[[-20, -5, 55, -3, -35, 2, 15, 8, 6, -1, 40, 5, 4],
 [-14, -2, 48, 1, -23, -2, 39, -2, 21, 6, 21, -26, 2],
 [-8, 0, -13, 0, 15, 0, -25, -8, 22, -3, -3, -17, -6],
 [11, -6, -26, -1, 5, -9, 4, -1, -45, 2, 20, 5, 1],
 [14, -1, 12, 1, -6, 1, 25, -4, -26, 0, -9, -15, 0],
 [11, 3, 17, 3, -28, -2, 19, -1, 8, -2, 6, -19, -12],
 [-23, -1, -24, 0, -14, -1, -12, 3, 26, -4, -6, -11, -3],
 [-31, 1, 10, 6, -13, 2, -38, 3, -13, 9, 15, 15, 7],
 [-21, -2, 21, 0, -31, -7, -13, -1, -26, -1, 3, 18, 6],
 [14, -2, -30, -5, -12, 3, -24, -3, -28, 4, -5, -3, -14],
 [-11, 2, -36, 2, -14, 2, 35, -1, -21, 4, 9, 8, 1]] ==> -6

[[-5, 5, 4, -6, -5, -12],
 [41, -56, 35, -46, 59, 43],
 [44, -52, 28, -51, 52, 39],
 [12, -15, 9, -16, 16, 12],
 [-3, 2, 6, -9, -3, -8],
 [15, -16, 15, -21, 19, 13],
 [19, -22, 16, -27, 26, 17],
 [27, -31, 18, -27, 38, 36]] ==> 39

[[-49, 58, 51, -63, -36, 16, 30],
 [-32, 62, 24, -77, -8, 7, 11],
 [-13, -17, -24, 34, 29, 13, -16],
 [44, -3, 10, 29, -30, -25, -4],
 [17, 27, 9, -27, -22, -23, -3],
 [-10, 26, 7, -27, 4, -3, -1],
 [-3, -41, -30, 15, 31, 21, -2],
 [-35, -11, 24, 17, -30, 20, 20],
 [-21, 2, 33, -18, -46, 9, 28],
 [19, -32, -9, 53, -5, -11, -9],
 [60, -25, -6, -12, -8, -11, 5]] ==> -16

[[15, 38, -12, -29, 5, 13, 28, -13, -18, -18, 18],
 [9, 23, -7, -18, 3, 8, 17, -8, -11, -11, 11],
 [9, 23, -7, -18, 3, 8, 17, -8, -11, -11, 11],
 [-10, 13, 13, -9, 10, -10, -13, -17, 14, 12, -13],
 [-18, 24, 24, -16, 19, -19, -23, -31, 26, 22, -24],
 [12, 30, -9, -24, 4, 11, 23, -10, -15, -14, 15],
 [-23, 30, 31, -20, 24, -24, -30, -39, 33, 29, -31],
 [15, 38, -12, -29, 5, 13, 28, -13, -18, -18, 18],
 [24, 59, -19, -45, 7, 21, 44, -20, -29, -28, 29]] ==> 11

[[24, 65, -18, -51, 10, 19, 45, -20, -25],
 [-15, 30, 22, -18, 18, -12, -20, -35, 24],
 [-17, 21, 24, -11, 14, -22, -21, -29, 22],
 [-16, 24, 23, -13, 15, -18, -21, -32, 23],
 [24, 63, -17, -52, 10, 18, 46, -18, -27],
 [-16, 25, 23, -14, 15, -16, -21, -32, 23],
 [23, 64, -18, -52, 9, 20, 47, -20, -30],
 [-15, 25, 23, -14, 15, -14, -20, -29, 23]] ==> 22
---
Q:
[[ 61  16  29  10 -17  16 -34  66   1 -23  -6  18]
 [ 19 -63  46 -30   1  -8   0  11  54 -26  24  17]
 [-40 -61 -35  30  29  24  29  -1   8  24 -26  -6]
 [ 18 -70 -10  33  -8  44 -30  22  31   3 -25 -24]
 [-18  61   5 -12  29   8   3 -14 -56  16 -11  42]]
A: -18

Q:
[[ 22 -18 -24  -1 -18 -35  27 -35  -7  17 -24]
 [  0   0   0   0   0   0   0   0   0   0   0]
 [ 24 -20 -26  -1 -20 -39  30 -38  -7  18 -26]
 [ 37 -35 -46  -4 -35 -66  47 -66 -15  27 -46]
 [ 26 -23 -30  -2 -23 -44  32 -44  -9  19 -30]
 [ 22 -20 -26  -2 -20 -38  28 -38  -8  17 -26]]
A: 22

Q:
[[ -8  13 -10  41  -1   5 -33 -19   4  43  27]
 [-18 -13 -25   9  15   3  55  -7 -14  29 -18]
 [  5 -17  17  49  -2  -7  44  -6   1  33  30]
 [-43 -13   9  28 -12  -5 -41   8  12  50  29]
 [ 33  -4  26  18   8  -8 -26   9  12 -16  19]
 [  7  -8   6   3  24   0 -16 -31 -18 -34  10]
 [ 30  -1   2  30 -10 -18 -43  -8  -6 -72 -31]
 [ -8 -21  18  45  -4   2  32 -21 -20   2  27]]
A: -8

Q:
[[ 42 -46 -45 -45  43  40  46 -44  40 -46 -46  41  40  42]
 [-50 -47  58 -48 -50  48 -54  59  45 -47 -48  49  47  48]
 [ 45 -49 -48 -49  46  43  50 -48  40 -48 -49  44  43  43]
 [ 42 -48 -47 -47  44  41  46 -47  40 -47 -48  43  40  42]
 [ 46  43 -55  44  49 -42  53 -55 -41  44  44 -45 -42 -43]
 [-49 -49  60 -48 -50  48 -52  59  47 -46 -49  50  48  48]
 [ 47  50 -57  49  47 -49  50 -57 -47  49  51 -51 -50 -50]
 [ 46 -46 -49 -47  48  38  51 -50  37 -46 -46  40  39  39]
 [-60 -18  67 -17 -63  14 -68  68  14 -17 -17  14  15  15]
 [ 44 -43 -48 -42  46  35  50 -48  34 -43 -43  37  35  36]]
A: 44

Q:
[[ 38  38  26  52  20 -16]
 [-28 -24 -17 -40 -11  28]
 [-28 -23 -16 -39 -11  27]
 [-28 -24 -16 -40 -11  28]
 [-56  30 -47 -38 -48  63]
 [-27 -23 -16 -39 -11  27]
 [ 61 -25  53  43  53 -55]
 [-56  30 -47 -38 -47  63]
 [ 37  37  25  51  19 -16]]
A: 37

Q:
[[ 28  -7 -27 -28  -8  34  27 -24  16  28  18  -8  -7  -7]
 [-30  16 -24  -2 -28 -37  49 -22  48 -11  16   8  34 -21]
 [  2 -25   0  38 -39 -13  -6 -17  12  45 -17  51 -55 -29]
 [ -4 -31 -35  28 -39  21   4  11  -4 -37 -10  32  30  27]
 [-25 -25 -10  30  30 -31  -8  38  28   9  30 -24 -31  -2]
 [ -7  -9 -14  13  17 -14  17 -38  -8  30  18 -23 -21  48]
 [ 25 -36  11 -14  -1 -36 -27 -14  14 -36  15  23   2  28]]
A: 25

Q:
[[-19   5  50  28  66  54  48 -59  39 -50  -6 -27 -46]
 [ 10 -63 -56  20  49 -57 -54 -34  37  20 -31 -65 -23]
 [ 13  -2   6 -46 -12 -40 -36 -18   4   2 -48  -2  29]
 [  9  -7  50 -56  56  -5  -5 -60 -42  56  60  23  48]
 [ 20   0 -54 -46  35 -45   2  16  -7 -12  51  23 -50]
 [-11 -46  41  28   9  53   4  54 -54 -24  55  60  -9]
 [-51  66 -19 -59 -50 -49 -64 -56 -26 -11 -60 -51 -44]
 [-12  32  32 -40 -16  31  -8 -61 -34  65 -36  62  -9]]
A: -12
---
88.1,-100.1,61.9,115.0,47.7,-49.1: -49.1
-178.5,-105.4,-43.1,126.5,-69.8: -69.8
-0.166,-0.043,0.157,-0.001,0.028,0.050: 0.050
-9.82,5.28,7.55,17.89: 17.89
0.018,-0.125,-0.074,-0.098,0.127: 0.127
-11.6,14.0,-17.7,-11.1,-6.4,15.8,-5.5: -5.5
110.758,88.917,-113.219,175.966: 175.966
1.13,1.56,-0.21,-0.92: -0.92
-18.40,9.01,15.80,16.28,4.47: 4.47
---
4	5	6	2
6	7	6	7
=> 5

-16	-14	-14	-18	3	-26
17	23	29	-33	-38	-13
-24	-32	-43	6	-2	-26
=> 23

139	244	30	-674	562	759	395
332	211	-134	-553	-522	-275	-319
=> 244

174	924	618	627	521	576
340	843	575	646	505	549
=> 924

-13	-1	-27	-18	-23	45
-9	-6	-12	-17	-17	9
-15	-1	-16	-11	13	27
=> -6

131	244	188	186	142	78
179	63	109	77	195	213
=> 244

14	15	15	18	11	12	14
-10	19	10	11	7	21	15
-34	28	15	14	-9	26	15
=> 19
